arr =
82	102	90	69	106	81	99	99	112	108	72	101	84	91	138	77
101	102	125	87	74	92	101	97	94	83	90	99	94	92	40	139
arr[0,0]: 82
arr[-2,13]: 91
arr[-2]: [82, 102, 90, 69, 106, 81, 99, 99, 112, 108, 72, 101, 84, 91, 138, 77]
arr[0,1]: 102
arr[1]: [101, 102, 125, 87, 74, 92, 101, 97, 94, 83, 90, 99, 94, 92, 40, 139]
arr[0,2]: 90

W =
[[108  79 122 103  80 100]
 [126 102  93  93  68  92]
 [100 101 100 100 100 100]
 [ 99 100 100 100  99  99]
 [ 85  94 112 100 120 109]
 [ 99  89 108  85 109  92]
 [127 106  83  92  51  88]
 [101  98  98 101 101  99]
 [128  95 101  98  64 100]
 [100 101 100  99 101  97]
 [100  55 133  64  97  96]]
Rows and columns are counted from 0.
row 0 col 0 = 108
row 9 col 3 = 99
row 2 col 0 = 100
row 5 col 0 = 99
row 3 col 0 = 99
row 3 col 3 = 100
row 10 col 4 = 97
row 6 col 2 = 83
row 2 col 4 = 100
row 0 col 3 = 103
row 1 col 3 = 93
row 9 col 2 = 100
row 5 col 2 = 108
row 2 col 2 = 100
row 7 col 4 = 101
row 1 col 4 = 68
row 4 col 4 = 120
row 4 col 5 = 109
row 0 col 1 = 79
row 6 col 0 = 127
row 1 col 5 = 92
row 8 col 5 = 100

A =
152  142   49  155  154   73  152  114  157  106   95  106  121  104   75
 81  126  105  119   90   74  146   61  157   62  147   76   76   60  139
 97  141   54   78   97   73  149  137   55  135   92  102  119  113   70
147   95   75   92  134  130   84  148   43  147   57  149  142  125   61
 79   87  112   82   87  138  122  135  157  133  151   62  123  123  153
 57  132  139   70   58   80  143   63  146   65   81  111   67   57   73
109   92   85  112   98   53   67   64   43   64   47  138   87   64   47
 87  134   57   58   70   68  128  127   43  127   58   73   96  119   53
128   86  134  134  124  135   73   70  157   69   99  125   98   89  116
A[0][0]	152
A[:, 7]	[114, 61, 137, 148, 135, 63, 64, 127, 70]
A[7]	[87, 134, 57, 58, 70, 68, 128, 127, 43, 127, 58, 73, 96, 119, 53]
A[0][11]	106
A[3][13]	125
A[:, 4]	[154, 90, 97, 134, 87, 58, 98, 70, 124]
A[2][3]	78
A[6][2]	85
A[6][1]	92
A[3]	[147, 95, 75, 92, 134, 130, 84, 148, 43, 147, 57, 149, 142, 125, 61]
A[5][3]	70
A[7][7]	127
A[5]	[57, 132, 139, 70, 58, 80, 143, 63, 146, 65, 81, 111, 67, 57, 73]
A[:, 11]	[106, 76, 102, 149, 62, 111, 138, 73, 125]
A[4][14]	153
A[3][7]	148
A[7][10]	58
A[6][4]	98
A[:, 2]	[49, 105, 54, 75, 112, 139, 85, 57, 134]
A[4][11]	62
A[:, 6]	[152, 146, 149, 84, 122, 143, 67, 128, 73]
A[6][8]	43
A[1][3]	119
A[8][13]	89
A[8][1]	86
A[3][6]	84
A[7][12]	96
A[1][7]	61
A[0]	[152, 142, 49, 155, 154, 73, 152, 114, 157, 106, 95, 106, 121, 104, 75]
A[4][12]	123
A[2][4]	97
A[1][14]	139
A[6][11]	138
A[1][2]	105
A[8][14]	116

m =
[[ 93  98 111 110 133]
 [ 73 125  89 103  93]
 [114 116 142  91  71]
 [127  56  62  96 112]
 [125  72 106  95 104]
 [ 59 141 134 115 119]
 [ 95 102 130 112 133]
 [133  72 121  98 112]
 [ 86 107 115 110 115]
 [118 103 107  84  60]]
m[0,0]	93
m[4,2]	106
m[1]	[73, 125, 89, 103, 93]
m[4,3]	95
m[2,0]	114
m[6,4]	133
m[4,0]	125
m[6,0]	95
m[1,3]	103
m[0,3]	110
m[5]	[59, 141, 134, 115, 119]
m[1,2]	89
m[6,1]	102
m[0]	[93, 98, 111, 110, 133]
m[2,4]	71
m[5,0]	59
m[1,4]	93
m[3,1]	56
m[9]	[118, 103, 107, 84, 60]
m[3,0]	127
m[8,1]	107
m[1,1]	125
